Here are a small network's activations along a few directions, averaged over the inputs that share one value of a field.
Related values have similar rows: they may be neighbours, one step apart, or belong to one group.
(in the rows, 500 means zero)
Random noise pushes rows far along 19 fixed directions. That doesn't count. These rows show it; they differ only by the noise:
[629 600 367 664 518 558 527 488 491 584 451 714 454 493 331 566 512 527
 739 440 482 459 467 553 488 555 504 522 484]
[572 624 489 440 507 467 528 386 519 522 705 447 422 326 351 466 554 389
 522 530 600 447 603 467 300 538 651 528 588]
[396 277 617 472 593 288 270 515 521 594 428 636 468 678 450 393 644 537
 615 570 559 660 638 374 658 454 275 412 475]
[508 428 688 534 284 695 311 553 662 392 518 616 559 411 682 472 421 673
 528 381 518 611 618 571 520 562 292 631 594]
[554 433 519 617 653 673 674 467 804 545 549 789 470 504 542 575 449 529
 732 332 474 410 476 576 425 485 417 358 498]
[488 618 451 609 740 439 490 546 465 466 415 630 492 696 384 533 618 228
 339 465 583 382 567 622 395 470 911 507 554]
[517 460 494 587 549 579 510 419 674 225 526 552 686 581 415 607 617 521
 462 298 478 529 291 424 485 744 474 287 379]
[ 93 458 323 453 263 634 553 420 467 643 468 742 748 467 778 415 295 551
 494 495 627 515 619 483 535 432 272 550 580]
[562 550 402 342 613 299 347 627 456 193 529 692 506 716 560 357 530 495
 482 507 453 642 514 399 664 512 568 676 646]
[533 366 393 624 691 703 379 695 525 306 502 512 395 593 725 524 583 273
 499 507 514 414 352 497 629 553 529 385 483]
[356 566 567 460 480 624 647 388 528 647 560 415 687 167 371 470 495 501
 516 362 638 597 412 445 533 687 440 288 504]
[555 368 619 371 743 572 511 431 553 296 392 379 507 576 780 460 528 548
 386 627 390 608 602 482 521 466 586 565 553]
[454 594 576 504 580 390 587 522 695 203 570 672 522 564 393 513 370 495
 436 522 555 450 495 398 554 403 405 486 606]
[578 278 554 466 630 447 595 256 528 620 412 480 554 755 700 742 527 477
 448 497 372 667 531 576 371 644 479 261 629]
[533 485 343 497 680 463 651 337 456 442 524 453 565 522 569 530 576 630
 487 510 507 571 492 591 458 448 551 397 639]
[453 432 595 645 441 445 357 586 422 466 377 614 467 673 367 449 570 412
 474 563 555 303 473 512 520 286 388 475 214]
[514 538 625 493 506 905 552 458 458 560 430 717 520 554 568 439 440 434
 465 527 447 392 515 422 588 564 575 592 300]
[570 450 698 632 556 557 430 620 543 445 602 562 400 673 502 564 479 484
 430 509 526 496 318 436 757 515 342 332 498]
[629 504 585 549 572 442 705 483 508 633 481 593 395 588 312 661 414 598
 578 511 508 474 536 535 565 411 323 342 532]
[365 497 637 566 488 519 378 584 518 386 308 410 524 394 453 451 452 458
 441 608 531 577 492 463 642 511 399 524 529]
[492 581 521 470 437 341 380 398 639 463 526 512 405 714 435 444 508 508
 491 622 314 559 551 408 354 597 723 759 537]


Field PULIR:
lubiz: [593 542 372 379 570 496 756 545 455 388 395 524 414 539 516 664 314 400
 479 582 449 408 623 543 443 428 475 506 620]
dem: [418 501 513 186 539 534 654 418 488 491 553 713 458 595 300 209 530 573
 442 509 316 552 457 397 623 471 519 481 496]
fafi: [731 366 311 461 687 370 259 727 640 297 478 621 407 619 642 690 623 200
 630 353 486 503 688 436 391 710 673 562 608]
bog: [608 349 668 420 422 612 581 370 518 589 615 741 477 619 351 556 589 491
 446 333 526 445 559 596 421 498 342 194 437]
kuz: [652 515 497 532 391 588 477 463 433 618 494 434 365 309 492 635 390 454
 601 616 458 557 531 508 505 617 420 489 650]
zeg: [551 556 580 305 619 578 481 467 467 222 531 659 554 477 528 485 484 242
 283 554 584 439 709 363 440 512 642 584 591]
nek: [509 594 695 498 681 610 565 608 519 554 549 666 429 578 408 493 464 450
 386 492 591 460 603 467 682 459 588 509 582]
keto: [700 477 631 543 631 511 602 461 599 481 387 347 398 366 550 677 419 446
 544 592 415 397 568 525 362 424 577 524 451]
mezot: [696 464 499 387 549 526 601 539 292 595 419 303 241 446 206 606 537 473
 560 696 453 464 613 380 587 502 367 448 427]
nodap: [442 566 532 403 319 564 596 636 580 319 598 421 539 474 360 482 463 507
 305 364 499 299 494 474 408 467 535 556 327]
mul: [336 383 344 499 345 550 399 626 733 545 431 532 304 481 293 414 618 458
 650 415 406 505 591 630 341 609 506 479 559]
PULIR is arranged as a ring.
Question: A walk along PULIR starts at nodap and steps to its neighbour mezot. Put lubiz, dem, zeg, nek in the order it reaches them.
Answer: nek, lubiz, dem, zeg
Question: Which values are neighbours of kuz? Give them in the order they are listed.
Answer: bog, keto

Field POKIR:
fifu: [516 268 464 370 553 626 409 506 621 390 809 604 290 748 676 352 620 599
 555 618 431 441 549 251 601 403 317 521 415]
tifum: [536 573 679 582 501 578 515 528 600 366 303 536 607 576 354 501 539 581
 411 297 366 441 339 674 466 550 657 537 303]
kigi: [572 565 523 453 751 356 412 488 405 499 488 716 602 601 519 368 639 696
 546 510 604 557 734 359 665 338 642 738 434]
kugi: [441 552 462 595 408 538 400 299 381 460 619 614 561 790 295 466 677 534
 343 532 527 441 478 419 510 581 589 495 407]
bon: [430 644 541 574 344 748 454 551 527 633 688 634 551 522 446 619 416 405
 361 408 668 358 603 321 537 697 614 568 450]
nubu: [519 484 716 552 398 600 396 476 533 568 445 661 565 515 309 588 552 356
 383 405 587 472 632 487 416 622 500 441 443]
bobe: [620 444 445 703 492 422 316 208 535 313 601 762 604 806 511 790 615 345
 425 562 636 302 662 341 248 552 533 444 359]
falim: [579 367 509 455 817 556 681 355 635 860 586 749 426 789 856 582 456 449
 619 473 431 546 620 479 448 515 644 433 590]
nofe: [336 390 488 649 522 635 448 607 634 656 687 625 291 666 299 465 683 402
 482 407 583 458 411 632 531 546 462 185 611]
niz: [694 462 784 455 482 279 373 391 737 374 629 482 340 515 459 552 448 639
 553 563 406 725 607 517 399 555 387 557 796]
gev: [327 599 579 546 513 330 617 738 657 678 609 360 500 396 545 423 374 652
 557 402 607 498 422 519 625 340 497 518 473]
bak: [558 513 387 516 489 328 539 485 247 373 277 704 724 494 475 627 415 509
 474 502 663 549 605 587 604 351 272 397 615]
POKIR is arranged as 4 separate groups.
Question: List the group mates of bak, in the order listed.
Answer: bobe
Question: List the group mates of nofe, in the order listed.
Answer: falim, niz, gev
Question: List the group mates of kugi, in the order listed.
Answer: tifum
